A small network was shown many inputs. Here are its activations along a few directions, one row for each input.
Each table varies a few parts of the input and shows all the possible inputs, shuffled.
Descriptions start from the smaller parts, as in this example, which fits no table here: one of 5 places around a ring, together with either a single point or (one of 2 separate values, together with one of 4 places along a line) or one of 9 places along a line.
Shared parts are said once, and a part with two or three values counts as separate values.

Table:
row 1: [ 22  10   5   7 -17  31  14  -3  21  32  13 -13   9  -7]
row 2: [ 11  10  -6  -2 -10   2  25   7  35  12  10 -14   6  -4]
row 3: [ 14  14 -39   8   5  -2  54  -5  50  -6   3   5 -24 -18]
row 4: [ 28   9  21 -11 -19  32   1 -13  25  35   8 -23  18 -17]
row 5: [  7  13 -22  13   1  -3  44  -1  33 -10   7  -3  -3 -16]
row 6: [ 13  11  30 -12  -8  20   7 -19  25  37  10 -27  16 -16]
row 7: [ 39  -5 -37  12 -13  17  52   0  45  25  15   5 -28  -1]
row 8: [ 16  19 -12  20  16 -22  38  -3  36 -11  -1   9  -5 -19]
row 9: [  8  31  36   6  18  -2 -11 -18  43  -9 -20 -15  11 -35]
row 10: [-27 -41 -15  -7 -10 -18 -58  13 -84  -2  -1   3   6  47]
row 11: [  7  12  14   6  -6  19  20  -9  21  33  15 -18   6  -6]
row 12: [  9  -2   5   9 -14   9  32   0  30  27  16  -8   4   3]
row 13: [ 32  -6 -20  17 -17  16  43   4  28  20  19  -4  -7   1]
row 14: [-28 -49  -5   3 -20 -12 -50   6 -88  11   6   9   2  55]
row 15: [-32 -31  -5   6   7 -35 -65   8 -79 -20  -9  26   5  29]
row 16: [ 25  10 -39   0   1  -2  51   0  50  10  11  -6 -28  -5]
row 17: [  8  24   2  -5  -1  12  13  -3  25  18   9 -24   9 -13]
row 18: [-39 -36 -14   0  -9 -18 -56  11 -84 -19  -6  14   6  32]
row 19: [ 25  -4  -4  10 -25  20  27   6  30  26  14  -3   7   2]
row 20: [  0  16  -6   6  -7   1  27   2  34  -4   2  -3   9 -17]
row 21: [ 10  22   3  13   8 -18  20   0  37  -5  -6  10   7 -20]
row 22: [-37 -34   2  18   9 -33 -73   8 -68 -37 -16  20  -6  33]
row 23: [  6  18  11  26  11 -15  14   2  48 -20 -16   4  -1 -16]
row 24: [  2  31  20  23  21  -3   2  -8  39 -13 -16  -6   2 -25]
row 25: [ 13  16  -4  32  19 -19  32  -1  46 -25 -11   3 -13 -15]
row 26: [-38 -32  14 -51   2   7 -65  19 -99 -21 -11   7   4  35]
row 27: [-51 -28  15 -45   3   6 -64  18 -99 -39 -15  18   4  19]
row 28: [-44 -22  24 -39  19 -13 -74  14 -94 -40 -18  30   2  16]
row 29: [ 12  34  29  -7  15  -5  -5 -19  32   5 -10  -9  18 -40]
row 30: [ -3  29   3   3   2  12  15  -7  25   2   2 -12  12 -26]
row 31: [-49 -26  32 -26  21 -10 -82  13 -83 -58 -24  25  -9  20]
row 32: [ 18   8 -22   5  -2  -3  42   4  33   6  15 -15  -7  -3]
row 33: [ 24  -4 -28  11  -2   6  58  -6  45  26  17   1 -30   1]
row 34: [ 16  -5 -11  16  -6   5  49  -2  28  22  21  -8  -9   3]
row 35: [  6  35  12  10  18  -7   8 -10  28   1  -6   0   9 -29]
row 36: [ 14  23  19 -22  -4  14   0 -12  30  22   5 -33  18 -23]
row 37: [ 19  17 -22  27  23 -19  42  -5  64 -20 -17  12 -34 -16]
row 38: [ -27  -44   15  -42  -13   25  -63   14 -102  -10   -7   19    8   47]
row 39: [ -40  -41   24  -41   -9   12  -57   12 -103   -9   -4   12    0   43]
row 40: [-15 -52 -14   3 -25   0 -56   8 -87   9   4  16   9  58]
row 41: [ 23  21 -30  14  20 -22  47  -7  53  -7  -6  17 -26 -20]
row 42: [  3  28  19 -14  -1  14   2 -17  30   6  -2 -21  21 -37]
- Describe the family of inputs behind these rows. => one of 6 places along a line, together with either one of 2 separate values or one of 5 places along a line
- The inputs of row 1 and row 17 match in every part but the place on the line of 6. If row 38 is changed in the same way as row 1 into row 17, which row does it become? => row 26
- The inputs of row 34 and row 32 match in every part but the place on the line of 6. If row 33 is changed in the same way as row 34 into row 32, which row does it become? => row 16
- A walk changes only the place on the line of 5. It starts at row 9 and steps to row 24. List the rest of the walk in order. => row 23, row 25, row 37
- A walk changes only the place on the line of 6. It starts at row 4 and steps to row 6. List the rest of the walk in order. => row 36, row 42, row 29, row 9
- Change only the choice among 2 separate values in row 40. List by row number the other rows that result. => row 38
- Change only the place on the line of 5 in row 3. List by row number the other rows that result. => row 5, row 20, row 30, row 42

Table:
row 43: [ 66 -33 -98  49 -46  12 110   9  63  59  45   5 -38  36]
row 44: [-27 -32  46 -42 -24  32 -91  -1 -94  27   2 -18  32  34]
row 45: [ 20  64  11  45  46 -37  55 -14 124 -39 -24  -2 -13 -64]
row 46: [ 40  41   2   8  12  19  68 -10  95   9   2 -12 -14 -42]
row 47: [ 50  37  25   0 -19  39  53 -26  86  70  25 -43  24 -39]
row 48: [ -26 -100  -62    0  -38   -5  -13   31 -123   20   33   27  -33  108]
row 49: [-43 -28  24 -35 -17  14 -73  13 -98 -11  -1  -5  31  27]
row 50: [-38 -32  26 -37   5   3 -70  12 -87 -33 -19  24  -1  26]
row 51: [ 24  55 -16  19  28 -19  61 -19 100  -8  -6 -11 -14 -57]
row 52: [ 31  44   2   7 -13  25  69 -10  87  35  19 -30  19 -42]
row 53: [-45 -13   6 -25  25 -37 -80  10 -86 -50 -27  24   3  14]
row 54: [-52  -2  32  10  41 -46 -89   6 -67 -79 -47  41   3   0]
- The inputs of row 49 and row 52 match in every part but one. If row 44 is changed in the same way as row 49 into row 52, which row does it become? => row 47
- Describe the family of inputs behind these rows. => one of 2 separate values, together with either a single point or one of 5 places along a line
- Change only the choice among 2 separate values in row 54. List by row number the other rows that result. => row 45
- Change only the choice among 2 separate values in row 53. List by row number the other rows that result. => row 51

Table:
row 55: [-51 -22  15 -21  37 -33 -78   9 -78 -80 -40  38 -22  10]
row 56: [ 31 -21 -14  10 -24  10  22  -7  14  50  22 -11  -5  17]
row 57: [  6 -22 -10 -28 -37  40  -4   7 -35  32  24 -21  16  23]
row 58: [ 18 -15 -50   8   7 -17  40   7  16   0   6  21 -44  22]
row 59: [ 28  14  -9  46   3   1  54  -1  65   5   6   3 -15 -10]
row 60: [ 21  68  11   8  26  -9  47 -18  95  -6 -10 -13  14 -72]
row 61: [ -2 -24 -33  -7 -25   9   6  12 -35   8  14  11   3  23]
row 62: [-37 -26  -4  18   2 -28 -43   7 -62 -15  -5   9   4  31]
row 63: [ 23  73  33 -14   9  24  32 -28  98  26  -3 -43  22 -75]
row 64: [ 24  17  -6  11  -2  18  65  -1  62  11  10   2  -8 -20]
row 65: [-43 -12  41 -36  18  -6 -80   7 -88 -44 -27  27  11   4]
row 66: [ 22 -12 -31  -3 -12   8  39  -2   8  30  19   7 -15  12]
row 67: [-43 -19  34   0  24 -25 -92   0 -79 -49 -38  28   4  17]
row 68: [-27 -13  25 -42 -16  23 -42   7 -70  17  13 -23  26  21]
row 69: [ 26  63   7  43  32 -26  37 -20  99 -14 -13 -12   8 -59]
row 70: [ 29 -13  -9 -23 -26  39  29 -11   8  55  27 -26  -4  10]
row 71: [ 25 -15 -34  33  -6  -9  27  -2  13  27  14   7 -23  21]
row 72: [ 30  63  27  20  12  -5  28 -26 104  15  -5 -28  22 -64]
row 73: [ 22  13 -24  21  15  -9  70  10  67 -22  -4  14 -36 -10]
row 74: [ 19  60  -8  20  44 -37  54  -8 100 -44 -22  -3 -13 -61]
row 75: [-44 -28 -22  -5  16 -34 -31  15 -59 -44  -9  21 -20  27]
row 76: [ -2 -29 -36  29 -18  -9  -6  11 -29   5   7  12  -5  33]
row 77: [-28 -26  18  -7 -15  -8 -48   6 -60  10   5  -8  24  31]
row 78: [ 32  10  11  23 -15  20  48  -8  68  30  15 -15   1 -14]
row 79: [-37 -19   1 -19  -4 -10 -30  10 -69 -11   4   9  12  20]
row 80: [  7 -33 -16   6 -36  10 -11   8 -28  28  17  -7  13  31]
row 81: [ -34  -17   58  -25    6   -2 -100    1  -77  -21  -28   11   26   18]
row 82: [-34  -6  66 -60   8  30 -95   7 -86 -13 -18  -5  28   6]
row 83: [ -9 -29 -53   5  -5 -16   6  19 -26 -22   1  25 -27  31]
row 84: [ 27  18  16 -10 -17  49  54 -12  63  38  17 -29   2 -22]
- The inputs of row 57 and row 84 match in every part but one. If row 80 is changed in the same way as row 57 into row 84, which row does it become? => row 78
- Describe the family of inputs behind these rows. => one of 5 places along a line, together with one of 6 places along a line
- Change only the place on the line of 5 in row 65. List by row number the other rows that result. => row 55, row 67, row 81, row 82
- A walk changes only the place on the line of 6. It starts at row 67 and steps to row 62. List the rest of the walk in order. => row 76, row 71, row 59, row 69
- Change only the place on the line of 6 in row 79. List by row number the other rows that result. => row 60, row 61, row 64, row 65, row 66
